Small tables with named rows and columns. After each table, cells are looked up by row and column.

Table Taru
        Posemu  Kikir
Lizo       130    177
Sisu        80    213
Nalivo      84    104
Safo       152    142
Guk        116    119
Nikeg       91    121
Tode       101    142
Naz        148    126
Zagike      63    127
Vor        147    162
Veb         75    138

Nalivo, Kikir => 104
Nikeg, Posemu => 91
Nikeg, Kikir => 121
Lizo, Kikir => 177
Naz, Posemu => 148
Vor, Posemu => 147
Sisu, Posemu => 80
Lizo, Posemu => 130
Sisu, Kikir => 213
Zagike, Kikir => 127
Guk, Posemu => 116
Nalivo, Posemu => 84
Safo, Kikir => 142
Naz, Kikir => 126
Tode, Kikir => 142
Veb, Kikir => 138
Which row has the largest Posemu? Safo

Rol.tsv
	Likiv	Seri	Pip	Dob	Labagod	Dodof	Buvis	Zag	Rabiz
Bipele	53	62	51	42	66	103	71	48	74
Didob	156	29	71	34	146	150	145	158	123
Buseno	152	158	163	56	57	41	68	20	123
Vemeza	63	53	128	114	67	76	164	45	154
Difal	104	77	58	52	66	177	172	105	110
Zodesu	151	202	63	75	162	81	87	101	58
Sagomor	88	132	168	159	122	63	157	165	58
Meroba	129	136	91	56	41	206	171	169	143
Sogen	116	126	44	149	57	56	121	161	168
Bes	162	60	79	152	140	85	166	56	55
Butuvet	92	104	23	43	140	181	137	139	132
Fus	63	52	161	58	101	70	39	168	60

What is the Seri of Butuvet in Rol? 104
What is the Zag of Sagomor in Rol? 165
What is the Labagod of Sagomor in Rol? 122
What is the Zag of Zodesu in Rol? 101
What is the Rabiz of Butuvet in Rol? 132
What is the Zag of Fus in Rol? 168
What is the Buvis of Meroba in Rol? 171
What is the Labagod of Bes in Rol? 140
What is the Zag of Difal in Rol? 105
What is the Dodof of Sogen in Rol? 56
What is the Likiv of Buseno in Rol? 152
What is the Pip of Sogen in Rol? 44
What is the Buvis of Vemeza in Rol? 164
What is the Pip of Bipele in Rol? 51
What is the Dodof of Bipele in Rol? 103
What is the Dob of Sagomor in Rol? 159

Gupa:
         Bab  Von  Zatu  Zufemes  Redusen  Kuz  Zilu  Numik  Fep
Lod      141  124   136      147      134  140   114    155  220
Bok      138  131   145      136      142  135   122    136  123
Musafot  125  149   137      130      135  140   171    114   71
Lun      133  122   142      144      116  138   121    152  199
Vum      130  124   144      144      125  142   125    142  193
Gado     146  126   138      143      148  137   107    149  182
Los      135  156   131      127      143  133   167    119   38
Lavomi   136  124   145      141      132  138   116    144  169
Tope     134  125   140      145      136  144   123    142  202
Lupev    139  124   136      148      139  144   117    149  227
Zosa     129  145   128      137      115  139   166    138  136
Punota   147  146   129      133      149  132   138    140   94

Fep of Lun: 199
Zufemes of Vum: 144
Zilu of Musafot: 171
Zatu of Lun: 142
Redusen of Lun: 116
Von of Tope: 125
Zilu of Bok: 122
Von of Lavomi: 124
Redusen of Musafot: 135
Redusen of Lavomi: 132
Zufemes of Punota: 133
Redusen of Zosa: 115
Bab of Gado: 146
Zilu of Lavomi: 116
Fep of Lavomi: 169

Kivisu
         Toruro  Vamelab  Mabeg  Bevo  Gez
Negebel      91      164    135   142  146
Fise         93      116    178   191  137
Bep         137      132    108   194   90
Dodi         49       83     64   115  120
Bem          91      197    154   114   68
Vor         153      119    100   109  175
Vere        140      118    121   117  172
Logeruv     207      137     85   106   82
Sok          95      102     97   194   84
Kufi         99      163    152    93   37
Rupoga      121      166     98    56   43
Tib         167      139    185    83   81
Nel          94      148     64   151  152
Sirilin     129      191    169   152   81

Vamelab of Sirilin: 191
Gez of Tib: 81
Gez of Bem: 68
Gez of Bep: 90
Vamelab of Kufi: 163
Vamelab of Bep: 132
Vamelab of Vor: 119
Toruro of Vor: 153
Gez of Nel: 152
Vamelab of Tib: 139
Gez of Sok: 84
Bevo of Kufi: 93
Gez of Logeruv: 82
Toruro of Negebel: 91
Mabeg of Nel: 64
Vamelab of Fise: 116
Bevo of Dodi: 115

Maveva.csv
,Dag,Ziteda,Miv,Mut,Binapeb,Mefiler
Ripi,-0.36,-0.38,-0.15,-0.72,0.07,0.22
Zeg,0.44,-0.15,-0.61,0.01,-0.07,0.26
Fitepag,0.15,0.53,0.50,-0.71,0.21,0.53
Baduz,0.49,-0.16,0.30,-0.09,-0.47,0.15
Vosu,-0.64,0.56,0.10,-0.26,-0.02,-0.14
Kaden,-0.04,-0.44,0.51,-0.42,-0.45,-0.65
Beme,-0.67,-0.71,-0.58,-0.47,-0.71,0.21

Mefiler of Zeg: 0.26
Binapeb of Beme: -0.71
Dag of Fitepag: 0.15
Binapeb of Vosu: -0.02
Dag of Beme: -0.67
Ziteda of Vosu: 0.56
Dag of Zeg: 0.44
Mut of Baduz: -0.09
Mut of Vosu: -0.26
Mut of Beme: -0.47
Dag of Kaden: -0.04
Dag of Vosu: -0.64
Mefiler of Beme: 0.21
Binapeb of Ripi: 0.07
Miv of Beme: -0.58
Miv of Zeg: -0.61
Which row has the largest Dag? Baduz

Sez
|  | Tupel | Fudap | Vofefar | Lison | Gur |
|---|---|---|---|---|---|
| Pav | 0.47 | -0.58 | 0.02 | 0.65 | -0.06 |
| Nulo | 0.47 | -0.64 | 0.19 | -0.05 | 0.85 |
| Besoz | 0.47 | -0.26 | -0.20 | 0.39 | -0.22 |
| Tufed | 0.47 | -0.47 | -0.18 | 0.99 | -0.26 |
| Mik | 0.47 | 0.14 | 0.46 | -0.79 | -0.24 |
| Muzu | 0.47 | 0.13 | 0.82 | -0.13 | 0.59 |
| Zeturud | 0.47 | -0.24 | -0.13 | 0.66 | -0.40 |
| Gobagi | 0.47 | -0.19 | -0.11 | 0.14 | -0.43 |
| Panozon | 0.46 | -0.25 | -0.11 | 0.15 | 0.10 |
| Lesine | 0.47 | -0.24 | -0.18 | 0.33 | -0.27 |

Nulo, Tupel -> 0.47
Mik, Lison -> -0.79
Lesine, Tupel -> 0.47
Besoz, Tupel -> 0.47
Tufed, Lison -> 0.99
Besoz, Lison -> 0.39
Mik, Gur -> -0.24
Row with the largest Vofefar: Muzu

Bub =
fields: Seme, Lek, Vazomu, Duzovo, Solodoz, Bot, Fas, Zazi
Teki: [-111, -743, 338, -395, 257, -403, 827, -819]
Tuzetig: [-152, 458, 986, 358, 495, 145, -305, -219]
Bizetud: [319, 270, 0, 950, -827, -24, 731, -53]

What is the Duzovo of Teki in Bub? -395
What is the Fas of Teki in Bub? 827
What is the Duzovo of Tuzetig in Bub? 358
What is the Seme of Bizetud in Bub? 319
What is the Seme of Teki in Bub? -111
What is the Solodoz of Teki in Bub? 257
What is the Solodoz of Bizetud in Bub? -827

Lok:
	Ralim	Nisaku	Dozed	Tomoz	Vog	Nokuv	Lolali
Mobep	30.432	-31.358	31.083	23.543	-9.103	62.304	87.335
Timopa	26.123	-21.353	29.225	21.054	-1.304	51.821	70.696
Sapugo	-0.775	43.172	-4.302	3.101	24.699	-25.642	-42.823
Gem	-3.703	48.185	-5.391	2.375	27.652	-30.599	-51.010
Bol	27.687	-26.853	30.950	22.721	-5.786	58.207	80.129

What is the Dozed of Sapugo in Lok? -4.302
What is the Tomoz of Gem in Lok? 2.375
What is the Dozed of Timopa in Lok? 29.225
What is the Lolali of Bol in Lok? 80.129
What is the Nokuv of Timopa in Lok? 51.821
What is the Nokuv of Bol in Lok? 58.207
What is the Nisaku of Timopa in Lok? -21.353
What is the Tomoz of Timopa in Lok? 21.054
What is the Lolali of Sapugo in Lok? -42.823
What is the Lolali of Gem in Lok? -51.010
What is the Tomoz of Sapugo in Lok? 3.101
What is the Ralim of Sapugo in Lok? -0.775
What is the Nokuv of Sapugo in Lok? -25.642
What is the Nisaku of Gem in Lok? 48.185
What is the Vog of Mobep in Lok? -9.103
What is the Vog of Timopa in Lok? -1.304
What is the Vog of Sapugo in Lok? 24.699
What is the Lolali of Mobep in Lok? 87.335

Table Zupur
cols = Mobisa, Kan, Kemab, Teba, Gese
Rovapi: [2902, 800, 1570, 2879, 1558]
Gizepak: [-6352, -6145, -6141, -6403, -6075]
Mus: [-5392, -5427, -5342, -5439, -5284]
Temipu: [2992, 864, 1643, 2969, 1630]
Rego: [8771, 5205, 6460, 8766, 6398]
Fasota: [-1441, -2456, -2048, -1478, -2023]
Mipovo: [5772, 2954, 3961, 5758, 3923]
Dus: [2201, 272, 985, 2176, 979]

Gese of Mipovo: 3923
Mobisa of Gizepak: -6352
Teba of Temipu: 2969
Kemab of Rovapi: 1570
Kemab of Mipovo: 3961
Mobisa of Dus: 2201
Gese of Temipu: 1630
Kemab of Rego: 6460
Gese of Rego: 6398
Teba of Gizepak: -6403
Gese of Fasota: -2023
Mobisa of Rego: 8771
Gese of Gizepak: -6075
Kan of Temipu: 864
Kemab of Gizepak: -6141
Mobisa of Mipovo: 5772
Teba of Mipovo: 5758
Teba of Mus: -5439

Fip =
         Zanizuv  Kesepe  Bop  Sadive  Sedu  Kel  Mudazur  Vimutoz
Suzo          58     128  139     169    90   80      129      126
Ginuka       213     176  222       2    50   68       55       12
Zit           71      49  114      72    71   59      191       38
Rab           49      35  125      19   108   76       26      178
Mikimo       179     225   33      28   150   48       93      116
Kizaba       107      82  119     124    83  107       88       93
Dulip         31     149  151     167   125  109      158      144
Sos          117     109   44     140    26  127       50      207
Gogitug      151       5  145      89   102  119      144      139
Nimi          16     166   33     118   115  125       53       44
Tategi        96     129   95     148    19  190      112       45
Fopo          96     118  158      83    81  133      144      108
Legu         112      58  132      48   179   50       98      120

What is the Bop of Kizaba in Fip? 119
What is the Kel of Legu in Fip? 50
What is the Kel of Tategi in Fip? 190
What is the Zanizuv of Fopo in Fip? 96
What is the Kel of Nimi in Fip? 125
What is the Kel of Gogitug in Fip? 119
What is the Zanizuv of Legu in Fip? 112
What is the Kel of Fopo in Fip? 133
What is the Bop of Suzo in Fip? 139
What is the Kesepe of Kizaba in Fip? 82
What is the Vimutoz of Mikimo in Fip? 116
What is the Mudazur of Mikimo in Fip? 93
What is the Vimutoz of Tategi in Fip? 45
What is the Kesepe of Nimi in Fip? 166

